X =
[[124, 127, 120, 138],
 [140, 150, 117, 113],
 [146, 148, 140, 107],
 [118, 124, 119, 130],
 [132, 126, 128, 120],
 [132, 99, 137, 120],
 [128, 118, 107, 125],
 [141, 138, 109, 129],
 [129, 132, 114, 121],
 [123, 106, 100, 118],
 [116, 124, 106, 133],
 [128, 127, 129, 126]]
Rows and columns are counted from 0.
(0, 0) = 124
(3, 2) = 119
(7, 0) = 141
(4, 0) = 132
(2, 2) = 140
(5, 2) = 137
(11, 3) = 126
(7, 2) = 109
(8, 2) = 114
(6, 0) = 128
(11, 2) = 129
(7, 1) = 138
(4, 1) = 126
(9, 2) = 100
(0, 1) = 127
(5, 3) = 120
(2, 1) = 148
(3, 3) = 130
(9, 0) = 123
(1, 3) = 113
(9, 3) = 118
(0, 2) = 120
(10, 0) = 116

W =
array([[133, 129, 127, 129, 127, 127, 128, 131, 129, 128],
       [131, 124, 132, 128, 130, 129, 128, 119, 138, 128],
       [132, 124, 131, 128, 130, 128, 128, 119, 138, 127],
       [134, 129, 127, 129, 128, 127, 128, 127, 133, 128],
       [134, 129, 127, 129, 128, 128, 128, 130, 129, 128],
       [120, 131, 120, 127, 125, 127, 128, 137, 113, 127],
       [132, 125, 129, 129, 129, 128, 128, 121, 136, 128],
       [135, 129, 126, 128, 128, 127, 128, 128, 131, 128],
       [135, 128, 127, 129, 128, 127, 128, 128, 131, 129],
       [131, 132, 156, 128, 131, 128, 128, 121, 145, 128],
       [131, 124, 134, 128, 130, 129, 128, 116, 141, 128]])
W[0][0] => 133
W[-8][-3] => 127
W[:, 0] => [133, 131, 132, 134, 134, 120, 132, 135, 135, 131, 131]
W[-10][9] => 128
W[:, -1] => [128, 128, 127, 128, 128, 127, 128, 128, 129, 128, 128]
W[-8][-8] => 127
W[8] => [135, 128, 127, 129, 128, 127, 128, 128, 131, 129]
W[:, 5] => [127, 129, 128, 127, 128, 127, 128, 127, 127, 128, 129]
W[:, 4] => [127, 130, 130, 128, 128, 125, 129, 128, 128, 131, 130]
W[10][-4] => 128
W[7][-2] => 131
W[-3][-4] => 128
W[5][4] => 125
W[-4][5] => 127
W[:, -8] => [127, 132, 131, 127, 127, 120, 129, 126, 127, 156, 134]
W[:, 3] => [129, 128, 128, 129, 129, 127, 129, 128, 129, 128, 128]
W[:, -9] => [129, 124, 124, 129, 129, 131, 125, 129, 128, 132, 124]
W[:, 6] => [128, 128, 128, 128, 128, 128, 128, 128, 128, 128, 128]
W[-8][-7] => 129
W[2] => [132, 124, 131, 128, 130, 128, 128, 119, 138, 127]
W[10][-7] => 128
W[9][2] => 156
W[-1] => [131, 124, 134, 128, 130, 129, 128, 116, 141, 128]
W[10][-5] => 129
W[9][-9] => 132
W[-8][-2] => 133
W[10][-3] => 116
W[2][-8] => 131
W[-6] => [120, 131, 120, 127, 125, 127, 128, 137, 113, 127]
W[5][-3] => 137
W[6][-2] => 136
W[-1][1] => 124
W[:, -3] => [131, 119, 119, 127, 130, 137, 121, 128, 128, 121, 116]
W[9][0] => 131
W[-4][9] => 128

grid =
[[155 124 126 126]
 [115 120 143 143]
 [116 118 119 119]]
grid[0,0] => 155
grid[0,-2] => 126
grid[1] => [115, 120, 143, 143]
grid[-3,3] => 126

a =
[[111 123 121 139 139 123 132 121 124 127 128 138 139]
 [126 126 133 140 113 123 122 136 124 142 122 131 123]
 [130 147 123 129 124 125 129 129 124 144 117 117 123]
 [121 133 141 121 133 124 126 128 124 134 140 109 123]
 [141 111 120 121 134 143 123 131 124 123 126 128 132]
 [144 128 124 133 119 129 124 142 124 129 108 125 123]
 [121 123 135 143 122 131 124 127 124 128 132 146 113]
 [124 122 143 133 123 130 121 131 124 123 144 127 112]
 [129 146 125 130 126 126 129 127 124 144 118 118 123]
 [120 128 125 138 137 106 123 121 124 141 137 124 132]
 [139 122 135 121 128 127 138 137 124 112 124 124 140]
 [145 117 118 122 131 147 124 132 124 125 123 130 126]
 [123 123 142 136 121 131 122 132 124 126 140 132 110]
 [133 121 131 125 140 130 108 122 124 121 142 134 124]]
a[0,0] = 111
a[11,5] = 147
a[2,9] = 144
a[6,3] = 143
a[8,10] = 118
a[:, 5] = [123, 123, 125, 124, 143, 129, 131, 130, 126, 106, 127, 147, 131, 130]
a[:, 12] = [139, 123, 123, 123, 132, 123, 113, 112, 123, 132, 140, 126, 110, 124]
a[13] = [133, 121, 131, 125, 140, 130, 108, 122, 124, 121, 142, 134, 124]
a[13,6] = 108
a[9] = [120, 128, 125, 138, 137, 106, 123, 121, 124, 141, 137, 124, 132]
a[:, 10] = [128, 122, 117, 140, 126, 108, 132, 144, 118, 137, 124, 123, 140, 142]
a[11,9] = 125
a[2,10] = 117
a[:, 11] = [138, 131, 117, 109, 128, 125, 146, 127, 118, 124, 124, 130, 132, 134]
a[7,0] = 124
a[12,6] = 122
a[1,8] = 124
a[7,8] = 124
a[3,12] = 123
a[12,10] = 140
a[6] = [121, 123, 135, 143, 122, 131, 124, 127, 124, 128, 132, 146, 113]
a[5,10] = 108
a[:, 6] = [132, 122, 129, 126, 123, 124, 124, 121, 129, 123, 138, 124, 122, 108]
a[10,4] = 128
a[7,3] = 133
a[3,1] = 133
a[12,9] = 126
a[13,11] = 134
a[:, 9] = [127, 142, 144, 134, 123, 129, 128, 123, 144, 141, 112, 125, 126, 121]
a[4] = [141, 111, 120, 121, 134, 143, 123, 131, 124, 123, 126, 128, 132]
a[10] = [139, 122, 135, 121, 128, 127, 138, 137, 124, 112, 124, 124, 140]
a[2,7] = 129
a[:, 3] = [139, 140, 129, 121, 121, 133, 143, 133, 130, 138, 121, 122, 136, 125]
a[5,4] = 119
a[12,0] = 123
a[1,11] = 131

x = array([106, 130, 117, 126, 120, 131, 132])
x[0] => 106
x[2] => 117
x[-1] => 132
x[-6] => 130

data = [143 116 109 131 146 119 119 103 131 150 130 136 118]
data[-13] => 143
data[-2] => 136
data[-8] => 119
data[-7] => 119
data[-12] => 116

m =
[[127 133 130 131 129 122 116 126 127]
 [131 131 141 134 126 138 121 132 141]
 [134 131 116 125 128 136 123 122 126]
 [115 121 134 126 134 133 101 126 131]
 [126 129 129 131 127 123 116 127 127]
 [124 132 134 130 130 126 115 125 126]
 [117 131 130 134 118 137 118 135 109]
 [128 128 130 130 128 124 115 127 123]]
m[-8, -9] = 127
m[3, -4] = 133
m[4, -7] = 129
m[2, 3] = 125
m[:, 0] = [127, 131, 134, 115, 126, 124, 117, 128]
m[4, 7] = 127
m[5, -2] = 125
m[6] = [117, 131, 130, 134, 118, 137, 118, 135, 109]
m[-6, -4] = 136
m[-4, -1] = 127
m[-7, 4] = 126
m[5, 3] = 130
m[-8, 5] = 122
m[:, -4] = [122, 138, 136, 133, 123, 126, 137, 124]
m[4, -4] = 123
m[5, 4] = 130
m[1, 2] = 141
m[1, 8] = 141
m[-5] = [115, 121, 134, 126, 134, 133, 101, 126, 131]
m[5] = [124, 132, 134, 130, 130, 126, 115, 125, 126]
m[-5, -6] = 126
m[-2, -1] = 109
m[-5, 6] = 101
m[:, -5] = [129, 126, 128, 134, 127, 130, 118, 128]
m[-1] = [128, 128, 130, 130, 128, 124, 115, 127, 123]
